Each row below is a small network's average activation on inputs in which a field has the value named, seen along a few directions.
Values that are neighbours, or in one group, have similar rows; names and order tell nothing.
(in the rows, 500 means zero)
Strong random noise was added to every row along 15 fixed directions; ignore it. To show where, here is one row again and again, with new noise each time:
[471 565 509 422 403 592 514 427 564 537 541 672 489 568 576 473 532 512
 525 485 721 515 497 497 518 648 505 491]
[549 535 555 506 526 493 734 323 532 416 512 419 542 624 591 437 437 431
 364 420 498 708 488 448 447 562 512 442]
[446 484 582 442 386 492 613 267 387 613 551 503 405 613 656 381 555 523
 547 290 408 494 507 548 581 601 387 333]
[554 452 619 713 502 346 555 515 487 486 460 571 432 518 409 439 576 541
 360 474 626 628 529 614 566 589 536 415]
[626 528 586 704 615 449 443 555 445 559 392 290 605 371 305 422 450 431
 539 499 375 628 492 632 465 423 458 542]
[572 540 496 458 503 554 564 447 549 452 519 415 554 431 475 426 431 540
 582 487 640 668 482 537 555 459 587 611]
[584 775 475 604 581 450 409 546 685 526 548 439 544 530 433 657 329 369
 492 593 422 620 481 550 540 600 443 439]
[425 562 524 614 663 545 640 367 462 543 382 447 474 541 447 439 496 489
 382 453 464 518 569 455 408 557 391 410]
[555 304 604 493 515 486 605 374 366 544 654 519 651 556 529 510 329 367
 414 344 405 550 485 212 391 404 436 340]
[241 416 577 454 422 552 426 404 610 599 690 598 458 496 356 451 511 641
 583 406 338 589 569 311 444 320 621 434]
[334 576 534 411 644 564 542 354 490 533 379 326 423 531 408 576 399 463
 662 234 378 462 496 520 818 610 347 415]
[621 452 563 687 552 434 449 617 307 548 434 415 592 412 475 415 538 550
 532 402 428 565 590 585 560 493 487 441]
[385 425 546 504 368 525 469 546 342 599 473 540 411 475 551 327 614 511
 529 496 655 360 439 498 349 499 486 524]
[560 523 518 454 335 569 519 334 451 563 602 522 471 604 621 391 653 557
 441 505 588 662 549 573 352 554 544 521]
[637 560 514 554 537 592 631 392 597 511 512 676 660 462 535 386 461 585
 510 504 662 650 594 499 502 557 535 485]
[484 400 482 464 476 459 374 581 236 629 447 557 372 472 537 544 533 423
 551 489 637 118 414 517 564 576 292 450]
[546 550 495 541 547 418 635 399 567 494 504 523 463 576 638 593 345 424
 490 521 478 350 468 508 571 576 395 341]


Values of E:
e1: [434 537 419 440 416 455 434 652 576 435 646 460 505 527 609 624 406 378
 448 594 351 485 398 334 354 391 544 524]
e6: [422 496 650 689 427 547 578 505 476 654 489 643 669 536 582 452 429 444
 510 312 496 539 598 433 380 631 454 251]
e3: [464 539 504 566 456 498 544 503 552 482 568 425 508 609 663 619 388 428
 461 565 528 474 522 414 323 496 575 407]
e7: [648 349 441 304 474 471 468 394 444 518 582 544 481 482 490 604 503 459
 492 572 384 331 438 539 532 404 403 569]
e4: [638 337 522 706 424 431 513 515 412 533 557 664 564 553 691 559 529 567
 467 494 540 430 648 519 469 508 500 290]
e2: [448 680 528 525 528 683 525 492 580 574 379 450 693 420 479 398 427 530
 698 409 477 602 564 559 514 581 509 506]
e8: [477 568 469 463 497 534 667 352 443 467 431 488 455 586 682 387 655 686
 451 394 435 560 657 590 568 624 530 399]
e11: [481 580 527 633 292 609 414 705 527 528 429 542 661 553 776 410 609 544
 663 485 492 507 598 584 324 595 623 457]
e9: [493 448 454 503 588 520 562 535 528 481 394 542 576 461 579 545 474 467
 523 511 297 292 511 472 504 467 419 477]
e5: [392 299 639 481 414 588 522 462 606 522 449 684 560 431 314 403 616 539
 515 452 566 517 508 505 428 442 594 606]
e10: [528 606 441 465 470 613 554 417 671 525 521 585 573 462 534 374 484 464
 520 642 482 566 447 483 308 425 486 600]
E is arranged as a ring.
A walk along E starts at e10 and steps to its neighbour e1. Put e6, e4, e11, e9 in the order it reaches them.
> e9, e6, e11, e4
Which values are neighbours of e8? Give them in the order they are listed.
> e3, e2

Values of J:
j4: [366 428 526 399 514 498 479 526 611 414 401 507 449 472 386 431 548 538
 612 517 442 395 417 504 584 419 563 602]
j3: [297 651 461 537 707 644 552 423 373 650 350 330 417 391 383 365 471 590
 596 411 456 388 596 456 464 490 360 480]
j10: [628 330 611 511 426 579 523  65 658 630 637 420 523 528 350 697 395 510
 597 442 516 659 588 680 535 398 513 455]
j5: [598 383 478 470 328 420 356 603 506 387 672 390 518 661 679 815 487 438
 490 531 433 547 525 536 519 470 652 491]
j8: [581 520 537 481 485 561 603 325 400 662 456 505 626 436 593 341 502 537
 640 292 291 490 567 597 582 545 331 376]
j2: [522 527 584 567 477 250 697 496 529 426 529 284 348 397 440 334 328 412
 448 549 539 588 246 595 528 396 537 548]
j1: [532 444 651 659 527 358 364 430 571 673 460 525 435 449 221 544 456 399
 550 621 398 341 406 658 466 425 376 450]
j7: [626 504 484 639 528 451 537 673 307 409 469 422 566 570 606 500 488 345
 255 559 735 599 469 362 288 573 510 498]
j6: [456 582 455 652 595 566 387 715 485 514 376 420 632 445 549 625 485 534
 579 511 307 405 665 525 471 509 538 444]
j9: [349 424 565 676 586 639 459 359 573 609 249 747 352 590 242 512 809 508
 267 633 680 392 591 605 268 642 379 540]
j11: [414 384 555 683 462 534 429 437 591 464 515 234 431 548 393 618 546 546
 476 595 510 651 598 580 260 306 703 574]
J is arranged as a ring.
Which values are neighbours of j9? Give them in the order they are listed.
> j5, j11
Which values are neighbours of j6? Give them in the order they are listed.
> j8, j2
Which values are neighbours of j1? Give them in the order they are listed.
> j4, j3
